These are the activations of a small neural network, seen along a few directions. Each row is one input.
Each table varies a few parts of the input and shows all the possible inputs, shuffled.
A made-up example of a description, with smaller parts first: ring(5) and (point or ring(11) or (values(3) and line(6))).
Shared parts are said once, and a part with two or three values counts as separate values.

Other details of the inputs vary at random and push rows far along two fixed directions, the same in every table; ignore that.

A family of inputs:
row 1: [-30,-43,0,19,-35,-16,-55,-73,80,-31,54,27,-73]
row 2: [6,2,-6,-12,18,14,-13,4,-25,-8,-8,7,-3]
row 3: [-12,1,-1,-4,21,6,6,-2,-8,11,-4,3,3]
row 4: [-12,-3,7,-4,7,-7,18,3,-12,17,-2,9,-5]
row 5: [-8,-1,7,-7,11,4,15,-1,-5,18,-7,10,-3]
row 6: [-13,-4,-17,-9,20,14,-3,7,-6,6,0,-1,12]
row 7: [5,5,2,-8,-3,-10,4,7,-35,0,-2,19,-14]
row 8: [-16,-6,-15,-8,22,11,-4,7,-8,4,-1,-2,12]
row 9: [11,7,1,-4,-2,4,10,10,-19,5,-4,26,-13]
row 10: [37,11,17,22,-31,-20,-5,12,39,-29,-16,-74,45]
row 11: [9,11,-5,-2,-7,-3,8,12,-25,4,2,28,-10]
row 12: [-11,1,-19,-8,16,21,-4,9,-4,7,3,2,12]
row 13: [62,24,17,25,-43,-13,-5,14,32,-39,-18,-55,31]
row 14: [33,2,10,20,-33,-20,-6,14,36,-34,-15,-76,50]
row 15: [3,-2,-13,-15,16,15,-15,9,-25,-12,-7,5,0]
row 16: [-9,-1,4,-5,6,-4,18,3,-10,19,0,11,-4]
row 17: [58,15,32,18,-52,-33,4,14,18,-36,-20,-58,19]
row 18: [-8,5,-5,-2,16,13,5,0,-6,14,-2,4,3]
row 19: [42,18,13,23,-37,-11,-5,14,42,-26,-11,-70,45]
row 20: [7,4,-20,-8,13,22,-11,14,-15,-8,-3,15,4]
row 21: [-10,0,-9,-7,21,13,-2,2,-6,10,-1,1,9]
row 22: [-6,4,5,-5,6,11,15,2,-3,19,-4,12,-3]
row 23: [39,18,20,28,-56,-37,11,16,32,-17,-7,-61,33]
row 24: [-9,2,2,-3,3,1,17,5,-10,21,0,11,-6]
row 25: [12,7,3,-6,3,12,7,6,-14,4,-10,25,-12]
row 26: [-9,3,-3,-5,19,9,6,-2,-7,12,-2,4,4]
row 27: [-10,8,-3,-1,-3,-4,15,7,-14,19,8,16,-2]
row 28: [-33,-47,5,18,-30,-23,-54,-75,78,-34,52,25,-72]
row 29: [-12,3,-1,-3,1,-11,16,5,-16,18,5,13,-1]
row 30: [-7,8,-5,-3,15,16,6,0,-5,13,1,7,3]
row 31: [-12,-8,10,-6,12,1,15,-2,-9,14,-9,8,-1]
row 32: [-13,-4,0,-4,20,5,7,-4,-11,9,-5,2,6]
row 33: [8,1,10,-12,7,5,4,2,-24,0,-14,15,-15]
row 34: [-14,-7,-6,-6,23,9,-1,0,-11,6,-4,-1,12]
row 35: [-14,-39,-4,13,-27,-15,-74,-75,60,-56,51,27,-78]
row 36: [10,8,-13,-6,14,21,-10,9,-15,-4,-4,17,1]
row 37: [-13,-2,-19,-7,17,18,-5,9,-6,8,1,0,11]
row 38: [-13,-8,7,-4,7,-7,18,1,-14,15,-3,9,-2]
row 39: [-10,2,-12,-4,18,17,-3,4,-6,12,0,2,8]
row 40: [-16,-4,2,-2,3,-15,16,3,-20,15,2,11,1]
row 41: [-7,4,3,-4,1,3,18,5,-8,20,2,13,-5]
row 42: [-15,1,1,-2,3,-14,15,5,-18,16,3,11,-2]
Each input here is: line(6) and (values(2) or line(5)).
Changing only the line(6) part turns row 29 into row 5. The same change can be made to row 23. Which row results?
Answer: row 1
Changing only the line(6) part turns row 3 into row 4. The same change can be made to row 32. Which row results?
Answer: row 38
Start at row 12 and move only the line(6) part, one step at a time. The first step leads to row 19. Which rows follow, in order?
Answer: row 30, row 22, row 41, row 27

A family of inputs:
row 43: [-2,15,-8,-24,53,8,16,29,-49,25,-31,12,13]
row 44: [8,4,-15,-7,9,18,-1,15,-12,-3,-6,18,3]
row 45: [-10,-9,-3,12,-10,-12,4,2,35,5,5,-15,13]
row 46: [-14,-1,-14,-12,29,23,22,19,-24,22,-9,15,23]
row 47: [11,1,19,-1,-36,-18,14,5,17,6,1,-13,-19]
row 48: [-5,16,4,-9,18,-8,43,27,-74,30,-17,27,15]
row 49: [-38,-29,-27,-11,23,25,-23,-26,1,-1,30,61,-38]
row 50: [18,-7,16,8,-22,-12,-14,2,15,-32,-18,-53,23]
row 51: [56,30,14,20,-40,-12,-7,11,25,-32,-13,-59,33]
row 52: [-10,15,0,-22,7,-3,43,38,-67,42,-12,18,5]
row 53: [57,19,44,33,-47,-44,25,5,20,-27,-27,-45,31]
row 54: [-3,-11,-15,11,-22,1,-62,-45,38,-33,44,30,-59]
row 55: [24,4,-9,6,-20,3,-21,11,14,-24,1,6,-4]
row 56: [54,19,48,22,-50,-32,28,12,37,-15,-29,-52,18]
row 57: [-18,-49,-1,-1,-9,11,-55,-52,42,-41,28,9,-52]
row 58: [-39,-42,-12,13,-14,-7,-37,-46,61,-16,44,21,-36]
row 59: [-33,-7,-22,-14,35,31,-15,-25,-21,13,23,46,-31]
row 60: [-8,10,-4,-2,18,15,7,-2,-11,13,1,-6,14]
row 61: [-16,9,-1,-1,16,9,11,0,-7,25,0,-10,17]
row 62: [-8,-2,-5,-15,29,-5,-3,10,-19,-1,-9,-10,13]
row 63: [-24,15,-8,-7,33,11,25,12,-22,44,-5,1,17]
What do these inputs look like to the network?
Answer: line(4) or ring(5) or (values(2) and line(6))
Which other rows does row 60 become when the values(2) part takes its other values? List them by row number.
Answer: row 46

A family of inputs:
row 64: [-7,-5,6,0,-14,-2,3,-1,22,7,4,-22,0]
row 65: [0,-6,6,8,-29,-30,-1,-5,5,-9,14,0,-12]
row 66: [-52,-6,-15,-24,46,10,6,-20,-58,41,21,81,-53]
row 67: [4,-8,1,3,0,2,-15,-7,11,-18,0,-16,6]
row 68: [-51,-12,-35,-26,58,42,-9,-14,-42,32,21,76,-34]
row 69: [18,4,-3,4,-17,1,-15,2,14,-17,4,-1,-7]
row 70: [35,44,5,-27,44,31,62,80,-89,37,-72,-30,78]
row 71: [-7,-4,-9,11,-4,-3,-16,-13,30,-7,16,-7,2]
row 72: [0,-12,9,9,-28,-21,8,-3,16,-6,8,6,-10]
row 73: [-3,-2,-9,11,-6,2,-19,-12,27,-11,13,-11,5]
row 74: [33,14,10,-4,-6,0,9,29,-13,-10,-30,-28,26]
row 75: [2,-4,1,3,4,-1,-7,-1,10,-11,-6,-25,18]
row 76: [10,0,-8,6,-12,6,-19,-8,17,-18,10,-2,-6]
row 77: [7,-4,19,11,-21,-14,12,-8,22,0,-2,4,-11]
row 78: [-1,-6,0,5,4,-7,-5,-2,15,-8,-3,-24,16]
row 79: [12,7,22,10,-17,-16,6,-18,12,-2,2,-1,-17]
What do these inputs look like to the network?
Answer: point or ring(5) or (values(2) and line(5))
Which of the alternatives is row 64?
Answer: point
Which other rows does row 74 become when the values(2) part takes its other values? List them by row number.
Answer: row 69
